A small network was shown many inputs. Here are its activations along a few directions, one row for each input.
In each table, some parts of the input vary, and every possible input appears once, in random order.
Descriptions start from the smaller parts, as in this example, which fits no table here: one of 4 places along a line, together with either a single point or one of 9 places along a line or (one of 2 separate values, together with one of 5 places around a ring).
Shared parts are said once, and a part with two or three values counts as separate values.
In the rows, zero is written as 128.

Other details of the inputs shift rows strongly along two fixed directions, in all tables alike. That doesn't count.
These rows show it; all are for the same input, with only those details redrawn:
[168 113 115 150 104 148 124 128 153 112  95 116 151 121 111 146]
[163 112 126 144  89 128 122 122 168 110  87 117 161 129 108 131]
[133 142  99 133 141 122 149 178  85 121 116 142 135 154 131 129]
[145 130 122 129 102  96 134 145 141 116  97 131 157 155 116 110]
[139 135 125 122  98  76 135 149 142 116  98 135 160 166 117  96]
[137 136 125 122  99  77 136 149 142 116  97 137 161 167 117  97]
[134 143  99 133 140 123 150 176  88 121 116 143 135 152 131 128]

A family of inputs:
R1: [ 88 150 141 100 165  76 166 208  85 114 160 146 105 158 179 138]
R2: [113  98 169 106 131  88 122 145 161 131 150 137 140 142 150 126]
R3: [139 155 123 125 102  94 135 118 140 118 111 124 168 135 136 109]
R4: [138 104 123 134 121 165  88  95 137 132 128 123 107 124 107 139]
R5: [127 171 105 145 158 158 154 157  53 130 132 128 119 116 154 142]
R6: [170 127 144 142  88 129 132  92 157 112 103  87 146 113  99 108]
R7: [ 87 129 119 113 121 120  94 121 142 145 142 145 119 151 111 100]
R8: [137 133 125 113 109 105 119 130 147 134  99 148 157 153 131 113]
R9: [136 113 151 133 164 164 149 122 133 120 142 120 110 104 149 178]
R10: [137  93 166 134 145 139 121 100 169 129 141 116 133 105 136 154]
R11: [139 147 128 126 100  78 150 127 135 115 112 123 174 159 124  88]
R12: [125 126 137 123 105 111 104  78 144 135 138 121 130 138 114  99]
R13: [ 98 130 124 124 108 124 100  89 157 144 151 125 136 132 112  98]
R14: [118 125 116 108  96 125 122 107 154 125 122 134 109 154 108 117]
R15: [137 136 125 122  99  77 136 149 142 116  97 137 161 167 117  97]
R16: [ 93 151 117 129 169 139 109 170  72 170 132 159 125 134 147 117]
R17: [120 109 141 126 126  74 162 144 173 107 131 118 116 150 138 116]
R18: [116 153 107 131 135 121 157 138  66 110 146 114  99 152 123 115]
R19: [ 95 133 117 108 189 110 173 178 100 130 161 153  83 154 174 137]
R20: [113 138 147 118 106  88 119 100 126 141 135 145 132 141 127  71]
R21: [144 129 146 142  79 103 140  98 139 108 114 112 130 127 109  95]
R22: [106 121 115 113 111 116 107 115 142 137 137 143 113 157 108 107]
R23: [119 154 129 119 102  99 133  97 124 107 128 113 121 143 121 103]
R24: [103 138 147 126 118 110 103  99 126 149 139 142 136 123 125  80]
R25: [111 144 145 127 171 111 164 158 104 110 149 125 106 124 157 158]
R26: [140 149 140 109 111 104 130 103 131 138 117 122 137 136 126  93]
R27: [104 116 114 109 172 102 190 182  83 116 150 133 110 124 136 147]
R28: [151  98 169 141 113 104 146 109 182 100 124  94 137 117 119 144]
R29: [124 157 126 135 114 122 144 118  95 115 127 127 110 118 134 110]
R30: [179 112 116 158 124 194 122 125 126 113 103  98 110  93  98 164]
R31: [ 89 144 113 119 182  97 175 189  97 114 155 143  84 148 172 138]
R32: [103 118 160 113 142  90 112 138 160 145 156 140 166 129 136 128]
R33: [109 132 139 126 115 115  91  82 144 146 143 122 134 129 114  98]
R34: [108 147 134 117 125  91 107 117 142 154 132 144 182 145 134  76]
R35: [ 98 145 116 119 162 126 126 165  53 146 147 173  88 150 138 104]
R36: [122 149 106 123 147 154 139 117  78 129 150 125  94 136 134 134]
R37: [119 135 133 117  96  80 132 127 123 108 114 123 112 172 101  97]
R38: [110 145 106 113 119 143 147 109 116 129 149 129 110 144 125 119]
R39: [175 111 121 172 114 187 123 127 131 123  96 102 124  93 112 169]
R40: [158 130 139 144 104 155 124  88 145 142 107 109 149 106 135 133]
R41: [ 89 134 137 109 124  98  88 119 127 144 135 145 123 160 113  84]
R42: [109 160 110 126 141 128 140 164  64 116 128 154  86 132 137 125]
R43: [163 118 121 150 141 198 105  89 128 144 130 106 128  82 119 148]
R44: [126 136 155 111 117  72 145 144 161 110 138 126 156 134 140 144]
R45: [120 103 134 154 208 206 119 135 103 141 169 121 105  74 147 196]
R46: [110 142 110 114  95 107 128 125 141 108 124 128 107 153 112 114]
R47: [139 126 121 138 102 155 109 101 138 104 109 111 104 117 107 151]
R48: [132  81 147 129 131 119 118 104 206 130 138 123 126 119 139 132]
R49: [156 127 114 144 104 148 112 120 158 112  93 124 153 110 123 153]
R50: [163 106 119 166 108 192 124 118 122 108 107 113  97  90 103 165]
R51: [145  94 151 129 134 137 117 119 168 135 150 124 156 106 133 169]
R52: [106 168 117 110 156 108 148 181  59 152 124 165 112 166 155 107]
R53: [ 90 111 158 110 166 107 116 170 128 141 168 145 130 132 158 132]
R54: [148 108 145 143 100 133  89 102 165 152  96 127 150 117 119 122]
R55: [160 144 132 139 107 153 125  94 143 114 109  96 136  95 118 131]
R56: [156 121 125 153 115 198 124  82 125 126 125 115 109  81 127 155]
R57: [167 117 118 139 132 202 109 110 132 133 106 116 110  93 115 167]
R58: [143 143 137 118 103 112 116 122 146 115  93 121 129 129 110 111]
R59: [136 125 141 153 122 160  92  92 146 163 122 113 158  92 130 123]
R60: [138 117  76 157 145 219 140 142  90 106 136 109  77 109 106 192]
R61: [110 156  97 129 120 138 148 119 109 111 146 114 104 133 125 131]
R62: [ 96  93 149 100 146  99 122 123 168 140 143 136 151  99 124 119]
R63: [ 94 147 109 112 160 113 108 170  95 158 135 169 148 155 143  98]
R64: [121 137 114 125  91  99 153 111 133 110 136 106 119 156 106 103]
R65: [134 150 130 110 106  83 135 112 143 138 116 138 170 156 140  92]
R66: [114  86 148 135 140 123 102 107 207 137 143 124 132 107 137 128]
R67: [149 112 113 141 127 203 106  96 125 122 118 117  92 107 112 174]
R68: [128 154 118 137 132 135 132 158  94 129 105 137 121 126 140 134]
R69: [137 117 163 107 112  89 136 122 180 124 136 130 162 135 136 146]
R70: [106 153 112 109 176 121 126 172  55 156 139 163 102 156 136 104]
R71: [121 101 135  99 150 130 159 129 144 123 133 130 126 101 140 159]
R72: [151 117 148 145  99 133 102  79 161 151 111 111 164 110 127 110]
R73: [145 118 105 151 187 185 171 187  68 118 166 118 108  99 143 219]
R74: [114 135  71 146 182 224 135 132  58 141 178 128  82 108 134 175]
R75: [116 117 121 148 147 180  89 124 104 151 133 147 100  97 121 140]
R76: [122  84 125 113 170 149 143 132 131 140 148 131 123  86 133 171]
R77: [144 123 124 151 150 203  93  93 127 151 135 108 136  75 118 144]
R78: [110 123 149 101 162 107 153 179 113 125 158 142 111 149 168 148]
R79: [144 112 121 147 149 205  79 116 133 151 122 121 120  83 112 152]
R80: [101 128 129  97 150  85 170 161 122 111 138 135 123 113 142 140]
R81: [147 121 123 136 120 144 109  97 147 141 122 128 174 119 129 118]
R82: [112 121 146 113 148  83 166 195 107 110 155 127 115 157 154 139]
R83: [140 120 138 128 102 148 113 105 138 126 107 142 110 120 116 125]
R84: [146 146 145 140  95  94 147 121 128 127 105 108 154 139 123  95]
R85: [124 130 128 114 116  90 105 132 146 146 111 156 165 158 127  93]
- The inputs of R72 and R59 match in every part but one. If R4 is changed in the same way as R72 into R59, which row does it become? => R41
- The inputs of R14 and R7 match in every part but one. If R52 is changed in the same way as R14 into R7, which row does it become? => R16
- What do these inputs look like to the network? => one of 5 places along a line, together with either one of 5 separate values or (one of 2 separate values, together with one of 6 places along a line)
- Which other rows does R33 become when the place on the line of 6 takes its other values? List them by row number. => R13, R24, R34, R59, R77
- Which other rows does R11 become when the choice among 2 separate values takes its other values? List them by row number. => R15
- Which other rows does R31 become when the choice among 5 separate values takes its other values? List them by row number. => R1, R25, R44, R80
- A walk changes only the place on the line of 6. It starts at R46 and steps to R47. List the rest of the walk in order. => R42, R58, R68, R49
- Which other rows does R61 become when the choice among 2 separate values takes its other values? List them by row number. => R46
- A walk changes only the place on the line of 5. It starts at R77 and steps to R43. List the rest of the walk in order. => R26, R55, R6

A family of inputs:
R86: [180  75 155 157  84 167 108  74 226 103 101  88 146  79 113 177]
R87: [140 112 127 133 140 141 148 134 132 117 129 117 124 111 136 156]
R88: [135 121 121 134 154 155 149 145 116 118 138 123 120 107 143 173]
R89: [110 155 152 105  95  58 114 115 136 144 118 144 152 166 123  57]
R90: [117 164 126 114  91  66 142 124 121 121 116 131 137 173 117  73]
R91: [120 118 123 129 164 163 126 134 115 137 155 133 121 107 144 159]
R92: [135 134 145 111  55  66 125  88 179 108  92 120 138 164  95  75]
R93: [123 162  99 124 152 115 145 185  65 138 119 155 137 157 140 115]
R94: [182  89 134 163  79 188  71  66 205 141  87 105 173  82  99 146]
R95: [120 130 101 141 189 174 162 180  64 121 154 132  96 111 149 181]
R96: [109 132 160  99 104  36 144 143 157 116 124 135 148 174 128  85]
R97: [120 169 110 122 150 115 154 169  57 127 128 142 115 151 142 113]
R98: [126 112 130 129 151 151 125 122 132 140 146 127 125 109 134 146]
R99: [ 99 151 130 101  97  76 118 114 125 132 124 145 118 170 112  65]
R100: [122 110 132 133 150 151 118 127 135 136 142 125 120 104 131 146]
R101: [145  88 138 147 132 180 100 100 167 131 132 109 123  85 120 171]
R102: [104 128 140 114 146 109 125 141 131 137 146 140 121 138 145 121]
R103: [117 153  81 146 169 195 128 142  42 139 154 134  89 116 134 144]
- What do these inputs look like to the network? => one of 2 separate values, together with either one of 4 places along a line or one of 5 places around a ring
- The inputs of R92 and R99 match in every part but the choice among 2 separate values. If R93 is changed in the same way as R92 into R99, which row does it become? => R94
- Which other rows does R102 become when the choice among 2 separate values takes its other values? List them by row number. => R86

A family of inputs:
R104: [164  97 154 146  63 157  78  35 218 125  99  97 153  86  93 126]
R105: [120 156 135 115  95  75 141 122 125 115 120 128 129 158 122  87]
R106: [138 111 158 130 137 120 149 135 146 114 130 119 122 109 146 160]
R107: [112 107 184 102 110  56 116 127 195 127 123 137 146 147 137 104]
R108: [ 95 191 107 102 163  71 174 196  43 133 144 162 128 184 161  95]
R109: [119 127 155 115  88  66 106 115 166 133 113 134 155 160 112  75]
R110: [172  99 118 160 113 188 111 108 160 121  99 108 144  88 111 167]
R111: [136 119 145 131 101 129 101  80 166 136 116 115 142 113 109 108]
R112: [100 111 162  98 113  55 127 104 188 132 148 127 157 144 131  90]
R113: [ 68 139 132  90 163  51 151 180 109 133 169 159 126 181 152  97]
R114: [141 134 161 114  41  56 119  68 206 110  93 109 152 156 103  69]
R115: [102 151 112 119 136 122 124 149  88 135 138 147 107 150 128 111]
R116: [127 137 104 125 130 144 136 135 103 123 122 135 102 142 120 129]
R117: [154 130 106 162 152 198 141 138  82 121 136 107 108  94 129 176]
R118: [ 73 144 121  84 169  46 177 194  88 124 162 162 117 186 152 102]
R119: [140 123 121 147 145 175 113 115 109 142 139 120 124  98 125 144]
R120: [118 126  89 145 206 196 178 178  53 118 180 121  86  97 159 210]
R121: [158 111 104 156 144 198 125 133 106 123 121 116 114  95 114 176]
R122: [124 134 114 139 152 147 118 154 101 139 131 140 131 130 136 134]
R123: [137 133 108 137 152 179 121 126 103 147 135 132 134 104 140 149]
R124: [108 150 135  98  91  50 134 134 134 119 109 147 135 180 113  65]
R125: [136  92 191 101  74  39 121 104 233 113  97 123 161 141 121  98]
R126: [125 157 102 138 166 141 159 173  55 129 138 136 119 131 147 140]
R127: [158 101 147 143  69 160  87  38 210 129 104  99 142  94  98 123]
R128: [142 116 109 154 140 196 106 121 119 132 130 117 107  97 116 164]
R129: [112 146 127 124 143 110 127 140 103 149 136 144 141 138 140  98]
R130: [142 125  88 151 163 207 135 150  76 125 131 122  92  99 122 177]
R131: [ 77 178 108  92 166  69 149 200  52 150 148 178 129 195 158  85]
R132: [148 113 107 155 130 212 103 102 130 126 124 117 102  98 118 170]
R133: [144 133 132 138 104 128 131 108 138 114 114 108 130 123 116 124]
R134: [174 105 110 152 114 194 114 108 158 121 101 111 145  92 116 174]
R135: [130 100 150 132 165 161 124 125 135 138 146 125 115  86 148 169]
- What do these inputs look like to the network? => one of 4 places along a line, together with either one of 2 separate values or one of 6 places along a line
- The inputs of R105 and R104 match in every part but the place on the line of 4. If R126 is changed in the same way as R105 into R104, which row does it become? => R129
- A walk changes only the place on the line of 6. It starts at R116 and steps to R124. List the rest of the walk in order. => R130, R121, R110, R134
